[ 53 -68   3  74  75] -> (91)
[15 12 47 25 15] -> (53)
[  2 -63   1  61  52] -> (73)
[ 19 -68 -36  -6 -24] -> (170)
[-41 -18 -42  28  59] -> (136)
[ 12  15  25  47 -76] -> (179)
[23 -8 52  2  3] -> (178)
[-13   4 -14  25 -11] -> (134)
[-79 102  81  36  45] -> (129)
[-25  42  -4  22  49] -> (107)
[-71  51  49  16  -1] -> (132)
[-31  57 -17   8   3] -> (5)
back: [25 47 12 15]
(53)
q: [ 19 -68 -36  -6 -24]
(170)
both (179) (134): 
[25]

[ 11   4 -20   4] -> (91)
[ 43 -74  49 -65] -> (136)
[-7 61  5 48] -> (107)
[50 61  5 48] -> (129)
q: [ 11   4 -20   4]
(91)
back: [-74  43]
(136)
q: [50 61  5 48]
(129)
Table of tags by key:
[49] -> j599
[50] -> j281
[5] -> j462
[48] -> j468
join (136) 3: 
j599
succ: [49]
[-65]
back: [-20   4  11]
(91)

[ 89 -77  11  -4] -> (170)
[ 51  26  11 -77] -> (129)
[-76  26 -77 -77] -> (132)
both (170) (132): 
[-77]
q: [-76  26 -77 -77]
(132)
key -> tag
[11] -> j104
[25] -> j190
[-77] -> j376
[26] -> j976
join (129) 2: 
j976

[42  0 -1 -3 17]  (73)
[ -3  -2  -4  -4 104]  (129)
[  6  -2  -3  -4 101]  (91)
[-4  1  1 -3 91]  (136)
[102   0   0  -2   1]  (170)
[ 3 -4 -7 -1 26]  (132)
[-62   2   3   4 -38]  (107)
[ 11  -5 -10   0  39]  (53)
[  3   0   1   1 -13]  (5)
succ: [4]
[-38]
q: [ -3  -2  -4  -4 104]
(129)
back: [26 -1 -7]
(132)
q: [ 3 -4 -7 -1 26]
(132)
back: [ 1 -4]
(136)
succ: [42]
[0]

[ 20   4  13  52 -14 -29] = (178)
[  4  48 -20  26   8 -79] = (170)
[ 43 -80  88   8  47   5] = (136)
[33 22 36 -5 -7  4] = (5)
[-46  45  23   4   8   5] = (134)
[  5  33  34 -32  19 -18] = (129)
Table of tags by key:
[23] -> j784
[-46] -> j984
[36] -> j542
[24] -> j830
[35] -> j796
join (134) 3: 
j784
both (129) (5): 
[33]
back: [-79   8  26 -20]
(170)
succ: [-80]
[88]
both (170) (178): 
[4]
both (178) (5): 
[4]

[ 47  22 -28  11  -3 -10  79 -57 -26  96  45] = (73)
[ 15 -57 -27  -4  -2  38  95  39 -12 -52  15] = (136)
[ -47  -26   54    0   28 -101   -2  -46  -10  -44   22] = (5)
succ: [-47]
[-26]
succ: [95]
[39]
key -> tag
[-56] -> j767
[-57] -> j485
[95] -> j775
[-26] -> j942
[-52] -> j591
join (136) 2: 
j485
both (136) (73): 
[-57]
succ: [28]
[-101]
q: [ -47  -26   54    0   28 -101   -2  -46  -10  -44   22]
(5)
back: [ -44  -10  -46   -2 -101   28    0]
(5)

[-80 -44 -10  71  45   5  -5 -20   6] : (5)
[ 46 -74   4 -45 -32 -44 -12   4 -29] : (132)
[ -7 -61 -79  -1 -37 -20  -8  35 -35] : (178)
[ 87 -10  76 -68  28  69  65   1   2] : (107)
[ -4   4 -32 -12 -45   4 -74  46  49] : (136)
succ: [-1]
[-37]
back: [  4 -12 -44 -32 -45   4 -74  46]
(132)
succ: [-68]
[28]
succ: [71]
[45]
Table of tags by key:
[-5] -> j958
[-8] -> j974
[-12] -> j285
[-9] -> j896
[-37] -> j309
[-6] -> j698
join (178) 7: 
j974
q: [ -7 -61 -79  -1 -37 -20  -8  35 -35]
(178)

[  9  45   7  54  30  11  47  18   1   9  49  21  82  29   1   6   9 102
  14  29   8  52   2  35]  (134)
[ 4 23  5  6 14  3  2 26  1  5 16 16 24 25 25  3  2 32 19 11 20  5  2  5]  (53)
[26  4  2 30 32 20 26  2  1 12 14 11 81 49 59  1  9 10 50  2 34 35  9 31]  (178)
q: [ 4 23  5  6 14  3  2 26  1  5 16 16 24 25 25  3  2 32 19 11 20  5  2  5]
(53)
back: [ 1  2 26]
(178)
Table of tags by key:
[24] -> j601
[25] -> j742
[83] -> j209
[16] -> j860
[81] -> j48
[82] -> j532
join (53) 13: 
j601
back: [ 1 26]
(53)
q: [  9  45   7  54  30  11  47  18   1   9  49  21  82  29   1   6   9 102
  14  29   8  52   2  35]
(134)

[20  7  6 20 22 -5]  (91)
[ 55 -82  -1  -6 -26  42]  (132)
[ -5  20  -3   6 -16  21]  (136)
succ: [-26]
[42]
back: [-5 22 20  6]
(91)
succ: [-82]
[-1]
q: [ 55 -82  -1  -6 -26  42]
(132)
back: [ 6 -3 20]
(136)
key -> tag
[21] -> j694
[-26] -> j564
[-25] -> j989
[-81] -> j955
[22] -> j966
[-27] -> j287
[-82] -> j682
join (132) 5: 
j564

[-40 -40  15   9  22  33  19  11  -3   6  20   9 -49 -44  32 -25  40  15
 -15  -4 -16 -43   2  64 -16 -20 -46   5  32 -51   7]  (136)
[  0  18 -14  52 -28  27 -15 -38  58  32 -11  24  23  11  19 -24 -53 -35
  16 -33  12  39 -41 -26  20  17  11  23  29 -11 -27]  (73)
[-15   7  12   0 -18 -38 -16  31  33  13  44 -61  28  -6   1 -59   3 -19
   1 -22 -28 -13  -4 -26  50   2  15  10  -3  -1  24]  (5)
[-15   7  12   0 -18 -38 -16  31  33  13  44 -61  28  -6   1 -59   3 -17
  60 -14   0  -3 -11  27   4   5  79  22 -46  20 -11]  (134)
[-40 -40  15   9  22  33  19  11  -3   6  20 -26 -49 -44  32 -25  40  15
 -15  -4 -16 -43   2  64 -16 -20 -46   5  32 -51  -9]  (132)
[  3  -5 -20 -28 -27 -17  -1  -8 -15 -45 -21   1   9  20 -12 -17  13 -36
  38  -4  30 -12 -17  -9  14  -3 -20 -44   9   0  44]  (107)
[  3  -5 -20 -28 -27 -17  47  -8 -15 -45 -21  10   9  20 -12 -17  13 -36
  18  -4  30 -12 -17  -9  14  -3 -20 -44   9   0  44]  (178)
[ 12 -38 -16 -15  33   0  31 -18   7 -40 -33  -7 -40  21  41  23  56   5
  20  24 -44 -49 -29 -22  18  30  20  32  19 -17   7]  (129)
[ 28  35  69  27  16  12  23  -1  37 -27   4 -26  40  32 -37  13  18 -24
  21  -3  31  -6 -25  -6  15  28 -10  -1 -39  36  10]  (91)
q: [-15   7  12   0 -18 -38 -16  31  33  13  44 -61  28  -6   1 -59   3 -19
   1 -22 -28 -13  -4 -26  50   2  15  10  -3  -1  24]
(5)
q: [-40 -40  15   9  22  33  19  11  -3   6  20   9 -49 -44  32 -25  40  15
 -15  -4 -16 -43   2  64 -16 -20 -46   5  32 -51   7]
(136)
succ: [36]
[10]
q: [ 12 -38 -16 -15  33   0  31 -18   7 -40 -33  -7 -40  21  41  23  56   5
  20  24 -44 -49 -29 -22  18  30  20  32  19 -17   7]
(129)
q: [-15   7  12   0 -18 -38 -16  31  33  13  44 -61  28  -6   1 -59   3 -17
  60 -14   0  -3 -11  27   4   5  79  22 -46  20 -11]
(134)

